Each row below holds a small network's activations on one input, seen along a few directions.
In each table, some parts of the input vary, and every possible input appears once, in random order.
A made-up example of a description, with smaller parts first: one of 6 places along a line, together with either a single point or one of 11 places around a ring or (one of 3 separate values, together with one of 5 places around a ring).
Shared parts are said once, and a part with two or three values counts as separate values.
In the rows, zero is written as 128.

A family of inputs:
R1: [119 127 113 153 117  78 145 128 119 120  90 149 130 103 140 126 151 113
 145]
R2: [105 133 113 113 151 132 116 123 142 105  94 101  82 112 167 126 146 112
 126]
R3: [135 126 116 144 115  95 162 123 123 143  98 144 139 137 114 128 153 134
 135]
R4: [135 131 138 125 134 125 130 165 135 129 118 103 106 143 125 153 136 129
 123]
R5: [107 127 139 137 132 103 138 114 109 122 140 115 149 137 106 141 120 155
 159]
R6: [ 88 140 127 130 111  97 125 142 146 110  88 138 142 127 115 137 126 101
 156]
R7: [121 132 118 103 150 148 134 117 146 127 103  97  91 145 141 129 147 133
 115]
R8: [107 141 113 139 117  71 141 135 136 118  86 158 137 128 125 113 137  99
 141]
R9: [134 119 153 121 142 145 141 162 133 118 168 124 102 136 128 140 133 151
 135]
R10: [120 112 122 103 150 154 144 105 138 137 155 110 100 165 166 140 136 139
 115]
R11: [116 114 149 129 119 138 157 127 132 122 148 147 142 127 110 142 138 160
 159]
R12: [125 131 144 127 154 110 121 151 108 117 159  91 110 147 126 138 116 146
 136]
R13: [134 105 121 142 114  99 173 109 115 151 152 157 148 156 138 140 142 139
 134]
R14: [101 128 129 144 111 102 129 134 130 110  92 129 135 101 131 152 140 116
 158]
R15: [120 119 134  98 159 168 145 116 145 118 151 119  89 137 145 116 144 156
 127]
R16: [135 109 142 124 134 131 140 151 126 138 171 116 114 163 148 164 126 133
 123]
R17: [115 105 136 135 112 123 157 115 127 144 153 139 152 153 128 167 129 143
 146]
R18: [ 93 147 113 100 150 126 114 130 159 104  90 109  88 137 152 112 130  98
 123]
R19: [134 114 134 138 125 112 173 120 122 131 147 167 136 128 118 117 149 157
 145]
R20: [112 133 124 105 171 133 125 103 121 117 143  85  97 148 143 114 127 151
 128]
R21: [198 140 135 137 108 200  48 138 120 153 159 136 162  88 106  95  75 102
  67]
R22: [184 144 111 111 123 223  53  93 130 150 144 130 149  89 124  72  86 110
  57]
R23: [119 131 133 135 134 109 112 170 130 106 110 107  95 111 150 149 136 107
 134]
R24: [197 141 112 152  89 171  84  98 101 168 137 180 198  80  97  71  89 108
  79]
R25: [106 142 131 121 134 103 108 178 145 105 106 116 102 136 133 135 122  91
 131]
R26: [117 127 134 133 111 117 147 128 135 133 101 126 144 132 105 155 141 137
 146]
R27: [126 128 124 145 137  78 154 108  98 130 139 134 145 139 116 115 132 152
 146]
R28: [181 139 128 141  81 192  65 102 117 158 140 161 199  78  87  98  77 113
  92]
- What do these inputs look like to the network? => one of 4 places along a line, together with either a single point or one of 6 places along a line
- Changing only the place on the line of 4 turns R13 into R17. The same change can be made to R19. Which row results? => R11
- List by row number the other rows that have the place on the line of 4 in common with R25. => R4, R9, R12, R16, R21, R23

A family of inputs:
R29: [128 141 149 162  79  43 139 140 101 122 120 151 176  91  86 178 109 135
 160]
R30: [ 55 131 145 101 122 102 142 173 155 101  94  94 102 157 138 213 134 110
 174]
R31: [121 144 155 111 160 122 103 217 143  87 115  76  51 132 122 133 139 124
 146]
R32: [107 143 118 110 200 194  91 115 171 101 127 114  87 121 153  51 118 114
  90]
R33: [144 132  94 159 102 105 125  60 110 150 106 163 212 115  86  79 125 135
 119]
R34: [207 135  87 144 105 173 127 101  88 146 112 157 155  59 134  71 160 143
  79]
R35: [186 122 147 147  70 193 111 179 126 164 129 174 160  92 105 146 114 100
 105]
R36: [150 131 166 103  94 223  51 153 133 128 145 116 115  90 111 132  81 105
 132]
R37: [109  95  98 145 109  80 196  95 137 144  68 155 102 136 179 146 201 113
 161]
R38: [ 99 162 115  75 173 113 128  96 151 124  81  77  64 168 147 109 127 116
 114]
R39: [ 76 138 153 155 124  40 140 148 107 139  94 107 134 163 123 188  98  92
 177]
R40: [ 75 125  68 104 159  70 168 113 150  96  99 117 104 165 190 131 179 109
 109]
R41: [125  92 201 107 134 170 178 120 116 171 238 103 131 210 106 213  94 204
 165]
R42: [151 123 141 129 157 180  65 188 155  96 146  82  86  93 154 140 127 111
  84]
R43: [130 140 103 146  97  51 168  60 101 127  94 164 167  81 113 122 149 158
 146]
R44: [124  99 140 112 190 150 197  75 109 152 239 134 129 213 133 103 121 218
 133]
R45: [165 108 117 186  79  91 104 164 125 144 147 176 215 124  84 130 118 100
 108]
R46: [150 142 106 108 150 204  72 106 127 110 150 143 115  94 139  20 111 117
 102]
- Changing only one part turns R41 into R44. The same change can be made to R29. Which row results? => R43
- What do these inputs look like to the network? => one of 2 separate values, together with either a single point or one of 8 places around a ring
- Which other rows does R43 become when the place on the ring of 8 takes its other values? List them by row number. => R32, R33, R34, R37, R38, R40, R46

A family of inputs:
R47: [140 129 112  94 168 162 127  99 137 128 155 118  89 146 157  86 132 140
  94]
R48: [ 98 138 123 154 124  51 143 121 108 101  94 138 142 103 111 120 140 135
 173]
R49: [ 97 167 113 112 143  98  90 131 127  93  72  92 109 107 126 111 117 104
 134]
R50: [ 97 124 137 109 174 126 143 112 109 110 166  81  96 157 147 138 130 168
 153]
R51: [145 131 112 108 137 203  97 109 158 135 103 116 104 107 148 105 133 112
  88]
R52: [169 113 160 131 126 184 104 139  99 151 219 116 149 135 120 148  85 157
 111]
R53: [169 128 144 174  79 111 105 149  98 140 148 172 199  82  83 128 100 121
 130]
R54: [102 140 137  96 183 134 117 129 133  94 148  80  78 144 139 109 125 151
 134]
R55: [136 127 100 151 109  79 154  90 112 136 101 174 154 105 130  96 147 123
 131]
R56: [102 113 146 146 111  73 189 179 128 125 118 144 124 160 124 181 159 134
 177]
R57: [ 85 153 116 144 133  73 108 123 126 101  71 122 140 111 116 107 121 100
 156]
R58: [135 147 102 106 103 168  98 105 155 131  76 140 133  96 132 108 126  95
 100]
R59: [137  97 132 121 120 152 176  78 138 157 159 148 148 154 121 143 150 173
 129]
R60: [101 120 138 156  99  56 157 180 138 106  90 152 124 117 130 174 156 106
 170]
R61: [105  98 155 131 130  86 181 165 141 123 152 112 106 180 133 198 157 153
 163]
R62: [101 117 140 129 157  82 167 106 111 118 157  98 123 166 114 145 141 182
 165]
R63: [134 111 123 136 101 140 185  93 124 157 124 180 166 134 111 127 151 153
 143]
R64: [136 119 109 141 124  97 186  89 101 154 128 167 153 147 123 105 149 151
 137]
R65: [132 102 127 100 136 196 152  86 136 148 168 130 121 145 154 137 138 160
 117]
R66: [ 87 135 129 146 107  78 123 182 157 107  67 136 122 124 134 162 137  71
 154]
R67: [104 122 150  99 156 138 132 188 164 100 144  94  59 157 157 163 141 122
 131]
R68: [175 129 158 116 134 191  78 156 123 136 201 116 128 124 111 119  83 137
  95]
R69: [136 156  89 111 126 126 100 101 131 127  79 128 120 109 145  86 124  93
  94]
R70: [100 105 152 110 147 130 157 171 139 115 161  94  78 171 166 192 146 139
 150]
R71: [121 133 106 137  94 144 119  96 154 138  74 170 164 100 122 106 129  91
 121]
R72: [170 154 133 132  93 156  50 159 117 134 125 126 161  88  97 118  78  90
  95]
R73: [169 121 154 165  92 128 137 148  87 159 175 166 197 124  77 138 100 151
 135]
R74: [134 112 113 106 159 154 153  82 113 144 172 118 107 158 166 115 136 157
 112]
R75: [109 152 124 114 177 132  89 134 130  98  99  68  81 117 142 106 124 120
 122]
R76: [122 142  92 142 117 101 120  93 130 135  78 159 152 113 134  84 128  89
 116]
R77: [138 119 126  88 144 204 126 103 161 132 151 129 101 134 145 108 133 143
  99]
R78: [134 119 115 147  86 122 152  93 135 139  98 186 167  92 117 118 150 125
 137]
R79: [147 141  99 113 161 160  98 105 134 131 107 105  91 120 161  83 132 110
  82]
R80: [ 99 149 126 115 117 102 104 190 157  99  68 106  90 120 144 165 133  75
 131]
R81: [111 133 137 117 151 137 104 193 160 104  96  81  62 130 160 160 140  91
 119]
R82: [139 106 117 127 143 110 178  75 115 153 163 135 135 167 133 121 147 171
 124]
R83: [181 139 144 135 128 191  49 162 119 137 153 103 132  98 113 115  84 107
  83]
R84: [ 99 131 132 144 137  69 175 120  98 121 122 130 142 145 105 127 143 163
 179]
R85: [154 141 135 165  84 132  70 152 115 141 125 157 193  91  86 116  81  87
 115]
R86: [173 108 163 152 111 141 129 133 102 159 211 134 178 144  87 154  97 170
 122]
- What do these inputs look like to the network? => one of 5 places along a line, together with one of 8 places around a ring
- Changing only the place on the line of 5 turns R54 into R47. The same change can be made to R50. Which row results? => R74
- A walk changes only the place on the ring of 8. It starts at R86 and steps to R73. List the rest of the walk in order. => R53, R85, R72, R83, R68, R52
- A walk changes only the place on the line of 5. It starts at R73 and steps to R63. List the rest of the walk in order. => R64, R84, R56
- Which other rows does R53 become when the place on the line of 5 takes its other values? List them by row number. => R48, R55, R60, R78

A family of inputs:
R87: [142 155 107 126 134 144  80 123 126 121  90 121 121  90 132  83 114  96
 100]
R88: [166 121 125 121 140 177 113  90 105 152 179 122 140 129 131 104 108 154
  96]
R89: [142 146 110 112 151 163  77 110 137 126 115 102 109 114 142  87 110 105
  86]
R90: [132 106 132 151 106  95 175 126 124 141 138 167 150 136 121 145 151 142
 146]
R91: [121 144 113 117 124 155 101 128 150 116  77 127 113  97 137 109 133  98
 115]
R92: [146 111 131 111 130 187 135  94 130 148 166 128 132 135 136 130 127 156
 112]
R93: [108 135 113 122 135 111 136 146 148 112  76 124  90 123 155 130 155 101
 130]
R94: [121 136 116 103 142 174  98 115 161 121 103 108 101 121 147 114 128 107
 102]
R95: [147 115 133 146  96 138 141 109 127 145 139 171 172 110 104 125 128 139
 132]
R96: [ 91 130 127 154 119  57 161 129 112 117 102 144 152 133 112 138 139 130
 176]
R97: [109 135 112 137 105  77 141 142 140 119  72 146 128 119 134 141 148  95
 140]
R98: [167 126 127 155 106 127 119 104 103 150 151 165 180 104  99  99 110 137
 116]
R99: [152 139 116 103 153 176  94 106 125 132 154 114 111 125 142  85 107 128
  87]
R100: [146 141 115 160  97 109 107 115 105 143 109 164 184  98 101  98 106 104
 124]
R101: [132 101 130 117 141 144 170 112 127 143 165 124 109 161 154 150 149 159
 127]
R102: [153 113 135 127 111 168 146 100 123 157 162 152 162 135 108 127 124 158
 121]
R103: [125 130 121 150  88 120 129 120 129 138  96 170 176 104 107 124 124 106
 139]
R104: [139 104 134 132 121 124 181 117 121 152 161 148 139 161 125 147 147 161
 136]
R105: [107 126 116 108 152 130 133 132 159 117 101 104  78 147 165 134 151 110
 117]
R106: [123 144 112 132  94 121 106 124 143 123  73 149 150  94 117 120 125  92
 126]
R107: [118 119 122  99 154 143 151 128 147 124 140 116  81 158 166 132 148 133
 118]
R108: [111 121 121 155  98  76 163 138 127 134  95 167 153 130 124 145 146 109
 154]
R109: [174 124 129 136 121 157 125  95  99 161 174 146 170 129 102 101 106 156
 105]
R110: [ 97 127 129  97 174 123 148 119 132 107 147  93  79 160 153 126 141 154
 140]
R111: [ 87 144 119 120 155  91 134 137 133  95  83 100  89 125 143 123 148 122
 152]
R112: [112 114 139 149 127  75 173 118 110 124 144 144 148 139 109 139 144 163
 168]
R113: [119 112 141 130 142 105 178 109 106 135 167 125 138 164 113 141 140 183
 158]
R114: [132 119 168 137 118 123 111 221 135 118 156 104 108 142 126 192 115 112
 138]
R115: [112 110 137 115 161 124 167 103 113 127 172 101 107 164 142 144 142 180
 149]
R116: [ 89 144 119 136 125  58 138 133 125 102  79 122 126 122 122 135 141 116
 162]
R117: [143 155 106 142 104 110  85 119 118 128  86 143 158  87 112  94 107  90
 110]
R118: [112 128 175 135 139 103 109 212 121 101 163  81 106 145 114 186 109 133
 159]
R119: [146 130 169 132 109 167  78 203 138 122 157 109 131 115 109 172  92 109
 120]
R120: [167 140 162 141 119 156  56 198 114 126 170 102 139 109 103 146  74 108
 105]
R121: [132 128 123  94 143 187 116 110 150 128 141 120 103 132 148 112 126 130
 103]
R122: [ 87 135 122 106 172 111 131 123 144 100 108  81  76 149 153 128 144 131
 139]
- What do these inputs look like to the network? => one of 4 places along a line, together with either a single point or one of 8 places around a ring
- Changing only the place on the line of 4 turns R105 into R94. The same change can be made to R107. Which row results? => R121
- Which other rows does R103 become when the place on the line of 4 takes its other values? List them by row number. => R96, R100, R108
- Which other rows does R99 become when the place on the ring of 8 takes its other values? List them by row number. => R87, R88, R89, R98, R100, R109, R117
- List by row number the other rows that have the place on the line of 4 in common with R111. => R96, R110, R112, R113, R115, R116, R118, R122

A family of inputs:
R123: [103 122 126 137 106  98 153 135 142 125  97 146 137 132 129 155 146 115
 152]
R124: [142 135 129 123 137 138  98 158 132 123 131 112 103 124 143 124 118 105
 105]
R125: [117 154 108 120 137 127  92 125 139 110  79 118 113 101 136  94 123  94
 115]
R126: [114 116 132 129 134 104 159 112 114 137 151 121 138 164 126 148 131 153
 147]
R127: [112 120 149 138 127 107 151 143 121 117 141 128 133 133 112 150 135 152
 163]
R128: [144 119 127 103 154 180 130 109 134 134 161 115  98 137 151 113 133 149
 104]
R129: [131 134 144 114 141 163  99 145 134 115 145 104 112 118 125 129 113 133
 122]
R130: [124 137 121 115 121 154 102 139 153 124  97 119 115 118 138 132 125  97
 111]
R131: [135 129 128 109 149 160 107 113 127 135 153  94 116 148 139 127 111 135
 106]
R132: [124 123 133 146 124  82 151 157 119 125 126 135 125 138 129 147 140 125
 145]
R133: [125 106 132 124 140 123 181 108 125 136 159 140 120 154 135 133 154 169
 143]
R134: [100 140 112 143 121  69 142 121 125 112  75 140 134 113 124 119 146 114
 154]
R135: [193 129 125 163  72 159  99  98  99 172 150 190 221  84  79  93  90 124
  99]
- What do these inputs look like to the network? => either a single point or (one of 2 separate values, together with one of 6 places along a line)
- Which other rows does R123 become when the place on the line of 6 takes its other values? List them by row number. => R126, R127, R132, R133, R134
